These are the activations of a small neural network, seen along a few directions. Each row is one input.
Each table varies a few parts of the input and shows all the possible inputs, shuffled.
A made-up example of a description, with smaller parts first: line(6) and (point or (values(2) and ring(5)) or line(11)).
Shared parts are said once, and a part with two or three values counts as separate values.

Other details of the inputs vary at random and push rows far along two fixed directions, the same in every table; ignore that.

Table:
row 1: 14; 25; 25; -16; 11; -14; -23; 0; -20; 5; -4; 31
row 2: 15; 12; 15; -29; 5; -27; 1; 4; -6; -11; 13; -11
row 3: -22; -18; -24; 29; -15; 8; 14; -11; 2; -5; 27; -39
row 4: 7; 20; 20; -2; 0; -29; -13; -11; -33; -19; 29; -24
row 5: 5; 11; 14; -3; 6; 0; -14; -4; -10; 5; -11; 20
row 6: -12; -20; 4; -25; 2; -9; 9; 16; 15; -24; 24; -29
row 7: 6; 22; 22; -10; 17; -4; -25; 1; -23; 7; -9; 38
row 8: 16; 8; 6; -12; -1; -15; 1; 0; -1; 3; 4; -1
row 9: -10; -17; -9; 13; -6; 12; 3; -4; 18; -2; -11; -17
row 10: -11; -23; 0; -6; 4; 3; 4; 4; 11; -16; 4; -20
row 11: 6; 8; 8; -15; 4; -7; -8; 3; -2; -5; 5; 1
row 12: -7; 5; 0; 28; 6; 25; -19; -8; -13; 21; -37; 42
row 13: 8; 6; 26; -15; 13; -13; -19; 0; -17; -14; -7; 7
row 14: -2; -21; -31; 29; -16; 22; 18; -7; 21; 10; -20; -15
row 15: -1; -10; -1; -6; -3; -2; 3; 0; 13; -17; 1; -31
row 16: -14; -19; -17; -6; -8; 8; 16; 11; 25; -8; 15; -25
row 17: -17; -24; -15; 16; 1; 22; 1; 2; 12; 6; -9; 9
row 18: 1; -8; -29; 29; -12; 25; 9; -5; 10; 27; -20; 19
row 19: 7; 24; 26; -31; 12; -19; -15; 8; -20; -7; 8; 22
row 20: -5; -14; -21; 24; -9; 17; 11; -8; 12; 11; -24; -4
row 21: -3; 4; -14; 21; -2; 24; 0; 2; -6; 31; -22; 45
row 22: -5; 5; 6; 7; 9; 12; -14; -3; -10; 10; -18; 26
row 23: 1; -19; -24; 10; -13; 11; 21; -2; 21; 2; -3; -25
row 24: -5; 0; 16; -35; 8; -19; 0; 15; 5; -22; 25; -21
row 25: -1; -18; -5; -8; -2; -9; 15; 2; 17; -17; 5; -46
row 26: 6; 32; 11; 15; 2; -9; -23; -12; -46; 13; 15; 33
row 27: 24; 23; 16; -30; 2; -24; -2; 8; -14; -3; 12; 8
row 28: -6; -12; -19; 23; -3; 21; 8; -4; 7; 18; -20; 8
row 29: -20; -20; -20; 13; -3; 20; 7; 0; 19; 6; -6; -3
row 30: 0; 0; 17; -31; 8; -21; 0; 4; 3; -26; 16; -29
row 31: -19; -24; -19; 17; -5; 19; 9; -4; 22; -3; -13; -20
row 32: -9; -12; 2; -25; -3; -12; 11; 13; 21; -18; 26; -33
row 33: 0; 3; -6; 14; 0; 18; -8; -6; -4; 13; -20; 23
row 34: 17; 16; 6; 6; 0; 1; -7; -8; -15; 18; -20; 30
row 35: -1; -10; -13; 4; -5; 4; 14; -3; 9; 1; -7; -12
row 36: 9; 3; 9; -23; 5; -21; 3; 6; 0; -10; 13; -16
row 37: 14; 6; 3; 7; -4; -3; -2; -7; -4; 8; -17; 4
row 38: 1; 9; -10; 13; -3; 14; 1; 0; -9; 26; -19; 43
row 39: 11; 35; 22; 22; 11; -7; 5; 1; 7; -12; 20; 22
row 40: -11; 6; -3; 3; -9; -12; 4; 2; -16; -7; 44; -17
row 41: 12; 9; 6; -16; -3; -13; 5; 7; -1; 4; 9; 4
Description of these inputs: point or (line(4) and (point or line(9))).
Question: Which other rows does row 37 become when the line(4) part takes its other values? List them by row number.
Answer: row 8, row 34, row 41
Question: Which other rows does row 11 become when the line(9) part takes its other values? List them by row number.
Answer: row 1, row 2, row 7, row 8, row 17, row 18, row 29, row 36
Question: A walk changes only the line(9) part. It starts at row 10 and steps to row 22. List the rest of the walk in order.
Answer: row 30, row 5, row 33, row 28, row 35, row 34, row 23

Table:
row 42: -10; 12; 18; 3; 12; 0; -18; 1; -16; -6; 10; 22
row 43: 17; 18; 19; -21; 9; -13; -11; 4; -12; 2; -10; 24
row 44: 7; 16; 21; -15; 12; -11; -17; 0; -21; -2; -3; 21
row 45: -9; -16; -4; -4; -1; 2; 3; 2; 11; -10; 5; -19
row 46: 2; -6; 0; -18; 0; -6; 10; 10; 19; -8; 3; -15
row 47: -6; -2; -14; 11; -8; 5; 9; 1; 6; 6; 10; -2
row 48: 5; -8; 2; -18; 1; -10; 9; 5; 14; -11; 3; -23
row 49: 8; -7; 4; -22; -1; -18; 9; 3; 14; -19; 7; -38
row 50: 23; 21; 22; -16; 9; -16; -13; -2; -19; 0; -13; 16
row 51: -18; -23; -21; 20; -7; 22; 7; -3; 16; 5; -9; -11
row 52: 1; -15; -9; 3; -4; 7; 10; 1; 18; 0; -10; -12
row 53: 5; 3; 3; -6; -5; -18; 7; -4; 0; -13; 22; -29
row 54: 10; 21; 4; 17; -1; 1; -11; -8; -25; 15; -5; 28
row 55: 18; 27; 17; -2; 3; -17; -13; -8; -30; 1; 6; 14
row 56: -15; -20; -8; -9; -1; 4; 11; 9; 19; -12; 12; -26
row 57: 8; 19; 3; 13; 0; 1; -8; -7; -22; 15; -4; 29
row 58: -25; -17; -35; 49; -7; 54; -2; -4; 10; 40; -39; 52
row 59: -6; -11; 0; -6; 1; -2; 1; 0; 4; -12; 7; -24
row 60: -12; -13; -24; 21; -11; 15; 15; 0; 13; 8; 8; -7
Question: What is each input in this table made of?
Answer: point or (values(3) and line(6))
Question: Which other rows does row 52 become when the line(6) part takes its other values? List them by row number.
Answer: row 43, row 46, row 48, row 49, row 50
Question: Which other rows does row 59 become when the values(3) part takes its other values? List them by row number.
Answer: row 50, row 55

Table:
row 61: 10; 16; 7; 4; 4; 4; -12; -4; -14; 11; -18; 31
row 62: -16; -21; -10; 6; -3; 8; 7; 2; 19; -8; 5; -24
row 63: 0; 13; 10; 6; 7; 6; -16; -2; -17; 8; -14; 33
row 64: 9; 10; 18; -22; 8; -20; -3; 3; -6; -13; 7; -8
row 65: 1; 3; 1; 8; 1; 6; -6; -4; -3; 8; -14; 14
row 66: 7; 22; 13; 0; -1; -21; -4; -6; -23; -7; 28; -7
row 67: 3; 6; 19; -20; 8; -17; -12; 1; -12; -15; 8; -10
row 68: -19; -19; -15; 7; -3; 12; 10; 4; 17; -1; 6; -12
row 69: 7; 7; 19; -23; 9; -17; -8; 5; -6; -15; 11; -6
row 70: 8; 11; 16; -13; 7; -10; -9; 2; -12; -7; 0; 7
row 71: -2; -19; -11; -6; -7; -4; 14; -1; 17; -11; 4; -39
row 72: -9; -22; -11; -1; -6; 2; 11; 0; 16; -11; 4; -34
row 73: -4; -16; -18; 2; -10; 5; 18; 4; 22; -2; 3; -24
row 74: 4; 1; 9; -21; 3; -17; 3; 7; 4; -12; 15; -16
row 75: 4; 8; -2; 13; 3; 12; -7; -5; -7; 17; -22; 30
row 76: 7; 15; 8; -3; 4; -1; -9; 0; -12; 8; -8; 25
row 77: -16; -23; -9; -1; -2; 4; 10; 5; 20; -12; 11; -28
row 78: 10; 15; 7; 1; 4; 1; -11; 0; -12; 14; -12; 32
row 79: 14; 16; 5; 6; 2; 3; -11; -6; -16; 15; -23; 34
row 80: 11; 11; 12; -10; 5; -9; -11; -5; -14; 0; -7; 6
row 81: -9; -6; -31; 48; -18; 23; 12; -12; 0; 22; -2; 6
row 82: 9; 13; 15; -13; 6; -12; -8; 0; -10; -5; -2; 6
row 83: 4; 10; -4; 11; 0; 12; -6; -2; -7; 17; -17; 32
row 84: 9; 10; 15; -12; 6; -12; -11; -3; -14; -4; -4; 2
row 85: -10; -15; -21; 16; -9; 19; 11; 0; 20; 11; -8; -4
row 86: 0; 1; 2; -1; 3; 3; -4; 3; -4; 5; -2; 15
row 87: -2; 2; 2; 8; 3; 8; -10; -2; -4; 6; -11; 16
row 88: 10; 0; 10; -21; 3; -18; 4; 4; 4; -14; 9; -21
row 89: -13; -20; -9; -7; -4; 1; 12; 6; 23; -14; 17; -34
row 90: 5; 0; 11; -15; 2; -12; -1; 2; 2; -13; 6; -16
row 91: 2; 6; -1; 14; 1; 14; -8; -4; -9; 14; -21; 31
row 92: 2; 4; -2; 8; 1; 10; -6; 0; -7; 14; -12; 29
row 93: 8; 6; 0; 0; -1; -1; 1; 1; -2; 8; -7; 11
row 94: 1; 2; 6; -3; 5; -1; -3; 1; -4; -2; -4; 5
row 95: 14; 13; 13; -14; 5; -13; -6; 0; -10; -4; -4; 4
row 96: -12; -6; -31; 50; -17; 25; 11; -12; -1; 22; -1; 6
row 97: -7; -18; -16; 8; -5; 11; 12; 1; 21; 1; -3; -15
row 98: 7; 6; 1; -5; -1; -3; 1; 2; -2; 3; -3; 5
row 99: 3; 25; 5; 24; 0; 2; -14; -11; -33; 13; 5; 32
row 100: 2; 2; 3; 2; 3; 3; -2; -1; -4; 3; -9; 11
row 101: -10; -14; -19; 10; -6; 13; 13; 2; 19; 6; -2; -9
row 102: 3; 3; 6; -13; 1; -9; 1; 3; 3; -6; 7; -8
row 103: 2; 2; 7; -2; 4; -1; -6; 0; -3; -2; -5; 3
row 104: -1; 2; 7; -7; 6; -3; -4; 2; -2; -5; 1; 1
row 105: 9; 11; 15; -20; 4; -15; -4; 5; -8; -9; 9; 1
row 106: -3; -1; 11; -15; 7; -11; -2; 4; 0; -14; 11; -13
row 107: -6; 3; 1; 5; 3; 8; -8; 0; -5; 7; -6; 19
row 108: 7; 9; 20; -26; 8; -20; -7; 5; -6; -20; 14; -12
row 109: 0; 1; 5; -14; 2; -7; 1; 5; 0; -9; 9; -6
row 110: -10; -21; -17; 13; -6; 16; 11; 1; 18; 2; -6; -9
row 111: 1; 0; 5; -2; 3; -1; -7; -2; -8; -1; -6; 1
row 112: 0; -1; 10; -22; 4; -14; 0; 8; 3; -15; 18; -14
row 113: -6; 13; -1; 22; -3; 2; -7; -8; -18; 4; 17; 9
row 114: 8; 1; 6; -17; 1; -14; 4; 6; 3; -7; 9; -12
row 115: 3; 9; 19; -27; 7; -20; -6; 7; -7; -17; 19; -8
row 116: -16; -16; -23; 27; -7; 30; 6; -2; 13; 18; -16; 13
row 117: -10; -20; -11; -7; -5; -1; 18; 7; 22; -12; 15; -33
row 118: 10; 6; 2; -5; -2; -4; 0; 0; 0; 4; -4; 4
row 119: 8; 8; -3; 13; 0; 10; -4; -6; -8; 17; -23; 28
row 120: -3; -18; -9; -6; -5; -3; 14; 2; 21; -12; 7; -37
row 121: -5; -15; -23; 19; -9; 18; 12; 0; 16; 14; -12; 3
row 122: 10; 13; 14; -12; 4; -8; -9; 1; -11; 0; 0; 14
row 123: 2; 9; 15; -15; 8; -10; -10; 4; -11; -4; 8; 12
row 124: -3; -17; -18; 12; -8; 12; 14; -1; 18; 5; -9; -11
row 125: -3; 4; 4; -6; 4; 0; -4; 3; -3; 0; 3; 9
row 126: -2; 4; 5; -9; 3; -2; -4; 4; -2; -4; 6; 4
row 127: 8; 0; 7; -16; 2; -14; 0; -1; -2; -10; 3; -20
row 128: -3; 1; 0; 8; 3; 9; -11; -4; -8; 6; -13; 13
row 129: -7; -15; -17; 7; -7; 9; 16; 3; 18; 3; -1; -15
row 130: 2; 6; -1; 14; 3; 12; -8; -4; -7; 17; -21; 32
row 131: -25; -8; -29; 54; -12; 31; 3; -12; -4; 21; 1; 17
row 132: 16; 10; 16; -22; 4; -21; -4; 0; -5; -11; 3; -11
row 133: -12; -20; -10; -7; -4; -1; 16; 7; 21; -13; 16; -33
row 134: -12; -18; -15; 2; -6; 6; 17; 4; 22; -3; 7; -23
row 135: 3; 15; 0; 12; -5; -9; 0; -7; -15; 0; 21; -5
row 136: 1; 12; 2; 13; -5; -8; -1; -7; -18; -2; 23; -4
row 137: 7; 6; 3; -5; 0; -3; -1; 1; -1; 3; -4; 4
row 138: -14; -18; -21; 28; -5; 29; 6; -2; 12; 16; -18; 14
row 139: 7; 4; 5; -7; 3; -6; 1; 0; -1; -2; -4; -2
row 140: -5; -18; -8; -6; -5; -2; 13; 2; 23; -13; 8; -37
Question: What is each input in this table made of?
Answer: line(8) and (point or line(9))
Question: Changing only the line(8) part turns row 95 into row 70. The same change can be made to row 88. Which row results?
Answer: row 138
Question: Changing only the line(8) part turns row 69 into row 110. The same change can be made to row 125. Which row results?
Answer: row 117
Question: Changing only the line(8) part turns row 91 into row 79. The same change can be made to row 72. Which row results?
Answer: row 71
Question: List by row number the other rows that have the line(8) part in common with row 130.
Answer: row 64, row 65, row 66, row 74, row 76, row 82, row 84, row 102, row 134
Question: List by row number the other rows that have the line(8) part in common with row 106.
Answer: row 62, row 63, row 67, row 68, row 77, row 107, row 115, row 123, row 131
